Each row below holds a small network's activations on one record, seen along a few directions.
Each row is followed by the record's values for the fields Bibiz, Mol, Zulet.
Not every record has every field; a missing one is left out.
Other fields move the rows too, some of them a lot.
[ 28.7 -12.3  12.2   3.6  -2.9   1.7 -17.2 -16.1  12.3   0.4  16.2  15.4
  -1.7   6.5  -7.1 -16.7   9.3  18.3 -11.4  10.3  12.2]
{Bibiz: m1, Mol: n1, Zulet: d1}
[-10.6  -3.9 -15.2  -6.4 -16.4 -10.4   0.2   7.1  -8.2  -8.0  -6.0   8.2
  11.0 -10.0 -15.1  18.5 -14.6   7.2  -5.3 -14.4  15.2]
{Bibiz: m1, Mol: n3, Zulet: d2}
[-19.4   7.6   0.9   9.2 -11.1  15.4 -13.7  -4.8  -1.9 -16.2 -12.5 -21.9
  19.5  13.0 -14.1 -12.7  19.9  -1.1 -13.8  23.3   4.3]
{Bibiz: m2, Mol: n3, Zulet: d3}
[-12.0 -48.8   5.2 -30.0 -18.6  49.8 -27.2 -46.6  27.5  -6.2 -48.1 -25.3
  12.5  10.4 -48.4  33.7  41.0 -35.2  13.6  -3.7  33.8]
{Mol: n3}
[ -4.3 -22.3  -6.1 -18.5  -4.7   4.9 -18.8 -11.1  26.9  -4.9 -19.0   3.0
   3.5 -15.2 -19.8  17.4   9.7 -13.8  -6.1 -17.5 -18.9]
{Bibiz: m1, Mol: n3, Zulet: d5}
[-10.3  10.2 -15.0 -20.2 -24.6   7.0  22.4 -32.6   3.2 -12.6   0.8 -27.5
  -0.9  17.7  12.3 -13.9   9.9 -11.3  13.1   8.5 -17.5]
{Bibiz: m2, Mol: n2, Zulet: d6}
[  6.0  25.1  -3.8   7.5  -4.6 -29.2  -0.8  17.4 -17.2 -14.0  11.1  -0.4
   5.6 -12.9 -10.1  -1.2 -25.8   2.0 -36.0  10.1  23.3]
{Bibiz: m1, Mol: n3, Zulet: d3}
[ -0.8 -12.1   7.1 -28.6 -20.0  -1.7  12.4  13.6  13.2 -21.5  -7.9   0.3
  -4.4 -11.0  -7.7  19.1   9.5   0.1 -18.3 -11.2  -0.3]
{Bibiz: m1, Mol: n3, Zulet: d6}
[-46.3 -23.8  17.3 -12.7 -12.5  21.3  -4.9   1.0  43.0 -13.5 -21.5 -15.2
  17.1   0.6 -20.1   8.3  22.0 -16.1 -13.8   6.3   9.6]
{Bibiz: m2, Mol: n3, Zulet: d3}
[-26.9 -28.3  10.2   6.2 -28.3  36.2  -8.3 -50.9  33.2 -15.9 -25.1   2.1
  13.8   8.7 -13.8  16.1  32.8 -22.9 -27.5   0.0   6.3]
{Bibiz: m2, Mol: n3, Zulet: d1}
[ 39.6   6.2  19.9  19.2   9.0 -23.3   0.2  24.3 -31.5  10.9  42.7  14.0
 -14.8 -18.2  11.4 -10.0 -12.7   7.0  -3.5  16.2   7.3]
{Bibiz: m1, Mol: n1, Zulet: d4}
[-16.0 -17.0  -0.3   7.1  -1.7  25.8  -7.4 -23.0  56.1   1.4  -6.6   6.7
  12.5   1.8   6.4 -10.3  18.7  -0.5   1.2 -13.7 -17.2]
{Bibiz: m2, Mol: n4, Zulet: d1}
[  6.5 -22.2   3.3 -15.8 -29.2  30.6 -23.4 -24.8   0.9  -9.8 -26.0   1.6
  16.5  10.7 -28.9  13.9  25.4 -14.2  -9.8  -0.4 -13.3]
{Bibiz: m1, Mol: n3, Zulet: d5}
[  0.9  -5.6  12.0 -11.7 -21.1  14.3 -14.6 -30.9   3.8  -8.8 -17.8  18.7
  22.1  10.7 -20.8   3.1   8.5   0.2 -25.6   5.2   1.8]
{Bibiz: m1, Mol: n3, Zulet: d1}
[ 19.8  -8.6  -3.6  13.5  -7.8   1.9   9.2  10.5  11.3 -25.8  30.4   2.5
 -14.3   5.2  28.8  11.2  10.6  -6.6 -10.0   6.9  14.2]
{Bibiz: m2, Mol: n1, Zulet: d6}
[-21.7   3.5   1.2   3.9   1.9   1.7  19.4   0.6  -2.3  -8.6  11.0  -9.3
  15.0 -24.3   2.8  19.7  -1.3 -13.4 -14.6  11.5 -13.5]
{Bibiz: m2, Mol: n3, Zulet: d4}
[ -7.6 -21.6  26.6 -22.4 -14.5  12.1   1.6  -1.3  19.5  -4.5 -17.3   3.3
  13.7 -30.6 -23.3  11.1   7.6  -8.3 -13.0   1.5  -7.9]
{Bibiz: m1, Mol: n3, Zulet: d4}
[ 16.7 -10.0  11.1  -8.6   7.0  26.6  -1.0   8.8 -26.3  19.4   8.1 -26.6
  15.0  -0.1  -9.8 -13.7  20.4  -3.3  16.3   9.8  23.8]
{Mol: n1}
[  0.5  -6.0   0.4  -8.6 -30.2  12.5 -14.2  -7.0  -9.3 -14.4 -23.0   9.7
  13.7  10.9 -30.1   4.6   8.4  -5.0  -7.3  -4.2  12.7]
{Bibiz: m1, Mol: n3, Zulet: d2}
[ -7.4 -33.7 -12.1  13.2 -22.2  15.2  -6.4  10.6  15.9   5.6  23.4  -5.6
  -1.0  11.6  11.5  15.0   8.5 -19.3   6.4  -7.6   7.1]
{Bibiz: m2, Mol: n1, Zulet: d5}
[ 13.5  15.0   0.6  10.0 -20.7 -11.3  10.2  13.5 -19.5  11.9  -5.9   3.9
   1.7  25.9 -19.9  -8.9  -8.0  14.8  17.4 -10.2  -9.4]
{Bibiz: m1, Mol: n2, Zulet: d2}
[ 12.2  -0.9  -7.8   2.6   0.9 -10.4 -13.7  15.8  14.7  -7.7 -13.5  20.2
  -3.5  -3.5 -13.9 -16.2  -0.7   2.6  10.2 -17.1   5.5]
{Bibiz: m1, Mol: n4, Zulet: d2}
[-37.4 -20.3   1.1  -9.0  -3.3  22.7 -10.9 -40.4  59.8 -10.0 -26.4  -1.1
  12.5  -1.8 -10.2  10.7  27.7 -12.8 -15.6 -10.8 -15.7]
{Bibiz: m2, Mol: n3, Zulet: d1}
[  3.7  12.4   8.7  -1.9   1.9 -13.9 -10.6  23.0  21.2  -4.6 -16.6   8.6
   3.7  -0.7  -8.7 -28.3  -5.7   2.6  -3.2   6.0   4.7]
{Bibiz: m1, Mol: n4, Zulet: d3}
[-24.5  -8.5  44.8  -9.0 -16.7  23.6 -11.7 -31.4  10.7  -7.2 -36.9 -11.6
  10.7  12.5   2.6 -10.9  34.2 -22.1  26.8  12.9 -31.3]
{Bibiz: m2, Mol: n2, Zulet: d4}
[ 10.5 -41.2  37.6 -30.5   9.8 -20.3  21.0 -14.6  17.5 -20.1 -22.1 -27.3
  25.3   6.1   2.7  15.1 -22.2  -3.6 -46.0 -14.2 -18.6]
{Mol: n3}
[ 23.3   3.9  11.3   3.4  13.3 -13.2  -2.9  13.8   9.8   2.5  -0.5  15.0
  -0.1 -29.3  -4.3 -13.9  -1.2  -1.3   3.7   4.5 -14.5]
{Bibiz: m1, Mol: n4, Zulet: d4}
[ -9.4 -10.6  -2.2  13.2   7.7  15.5  -8.9 -22.3  45.4  -1.6   1.4   8.9
   6.8   1.3   7.9 -13.1  19.5  -1.4  -1.0 -13.9 -13.7]
{Bibiz: m2, Mol: n4, Zulet: d1}
[ 26.6   9.5   8.4  12.8  17.8 -22.5   3.5  23.1  -4.5   7.3  21.8  16.5
  -4.4 -36.0   7.1 -11.7 -15.5   2.0   1.5  -4.2 -10.8]
{Bibiz: m1, Mol: n4, Zulet: d4}
[ 15.6   4.7 -10.4  12.2   5.6 -19.9  -7.5  26.0  -0.1  -3.2   8.4  21.6
  -8.5  -9.8  -2.3 -14.0 -14.3   6.5   7.6 -25.8   8.9]
{Bibiz: m1, Mol: n4, Zulet: d2}
[  1.1   9.8   5.0 -32.4 -16.1  -3.0   6.9  25.6   8.7 -14.7   3.5  -4.2
  -5.1  -4.4  -3.0  15.5   0.7  13.6  -3.1 -11.3 -18.2]
{Bibiz: m1, Mol: n3, Zulet: d6}
[  7.3 -10.7 -30.3   6.6   9.6 -20.7  15.5   3.8 -20.9   3.9  17.1  15.8
   2.5 -11.5   2.5  15.8 -30.1   1.7  12.9  -6.6 -17.6]
{Bibiz: m1, Mol: n2, Zulet: d5}

Here are new rows. What are their fields?
[ 44.4  11.0   6.1  26.1   2.0 -36.0  11.1  30.7 -37.2  18.0  60.4  15.9
 -14.2 -34.6  33.8   1.8 -42.7  -9.1  -8.2   9.0  13.4]
{Bibiz: m1, Mol: n1, Zulet: d4}
[ 19.4  17.2  -2.7   7.0  -0.9 -22.1   8.2  37.7 -41.8  13.7  40.4  10.5
   3.0   9.3  10.1 -24.3 -24.6  18.3 -12.6  19.2  21.4]
{Bibiz: m1, Mol: n1, Zulet: d3}
[  1.9  18.3 -26.0 -11.3  -9.9 -29.9  17.6  13.4  -8.0   5.4  14.9  16.0
  -3.7   1.6 -15.6  10.9 -33.3   0.4  26.4  -0.5   6.6]
{Bibiz: m1, Mol: n2, Zulet: d2}
[  3.6  38.8 -14.1  47.7  28.1 -45.5  25.1  28.2 -25.8  12.4  40.6  -9.0
 -21.0  11.7  -1.2 -20.4 -20.3  11.7  -1.0   9.4   1.0]
{Bibiz: m2, Mol: n2, Zulet: d3}
[ 16.4  26.6  -7.8  -7.1   9.3 -37.1  28.4  39.6 -25.1  -6.9  39.3  17.9
 -31.2  -5.1  20.0   7.2 -33.0   8.8  12.1 -14.0 -15.5]
{Bibiz: m1, Mol: n2, Zulet: d6}
[ 30.3  11.2 -21.2  29.6  21.9 -32.2  -0.6   5.1 -41.2   1.3  46.5   5.9
 -23.0  -2.5  -3.7  10.3 -36.1  19.7   8.8  -1.9 -16.8]
{Bibiz: m1, Mol: n2, Zulet: d5}
[-11.9  14.2  19.9  -6.1 -16.7  13.1  -4.1  -7.6  -1.0  19.3 -18.4 -12.9
  -1.7   2.7  14.0  -5.7  29.6 -13.7   9.2  24.1 -27.3]
{Bibiz: m2, Mol: n2, Zulet: d4}
[-23.0  -9.2   9.5   4.4   0.0  20.6 -17.3   0.4  51.4 -11.7 -34.6  -9.8
  14.5  10.5 -16.2 -27.3  26.8 -13.2   8.8   9.6  -5.2]
{Bibiz: m2, Mol: n4, Zulet: d3}
[-10.5 -24.4   8.4 -32.2 -24.9  31.9 -23.4  -9.6  35.3   0.1 -25.3  -5.2
  13.9   1.3 -29.1  16.3  22.3  -0.3   8.1 -15.4 -31.2]
{Bibiz: m1, Mol: n3, Zulet: d5}
[  2.0  47.7 -11.7  38.8  15.2 -62.6  15.6  28.4 -56.0  19.6  68.9  -1.4
 -10.0   1.5  34.9  -4.5 -41.3 -17.6  -1.1   4.2  18.2]
{Bibiz: m2, Mol: n2, Zulet: d3}
[  2.6   8.0 -34.1  14.4  11.3 -39.1  23.8  25.5 -35.0  -1.6  21.3  25.4
  -1.0  -8.3   0.5   8.0 -47.3  11.9  11.8 -11.8   9.2]
{Bibiz: m1, Mol: n2, Zulet: d2}
[ 13.6  33.0  -9.4  49.4  34.4 -44.9  31.0  13.5 -44.2  -2.8  63.2  -9.5
 -26.8 -14.0   6.9   1.8 -38.1  14.9   1.0  20.2 -14.0]
{Bibiz: m2, Mol: n2, Zulet: d4}
[ -9.5  19.7 -19.8  26.7  24.7 -53.0  33.0  37.9 -36.9  27.7  35.9   9.1
  16.7   5.1  28.4  -5.4 -10.7 -10.6  -6.2  -3.0   9.8]
{Bibiz: m2, Mol: n2, Zulet: d3}
[  7.5   3.8 -12.6   3.6 -18.4  -0.7 -26.5 -13.6   1.8 -23.3 -25.3  -1.2
   8.3  -7.3 -31.5  -1.6   3.6   9.6  -9.8  -5.1  12.8]
{Bibiz: m1, Mol: n3, Zulet: d2}
[-22.9   2.1 -13.0 -11.0  -7.2   7.5  18.4  -6.8   8.7 -28.3   5.7  -6.2
   6.3  -1.4  12.8  25.7  15.3  -4.1 -14.6  -6.0  -6.4]
{Bibiz: m2, Mol: n3, Zulet: d6}
[  0.4  37.7 -12.1  43.2  13.4 -47.7  37.4  37.8 -55.6  30.9  49.1   7.1
 -13.8 -31.2  51.8  20.9 -29.8  -3.6 -15.7   2.0  -2.4]
{Bibiz: m2, Mol: n2, Zulet: d4}
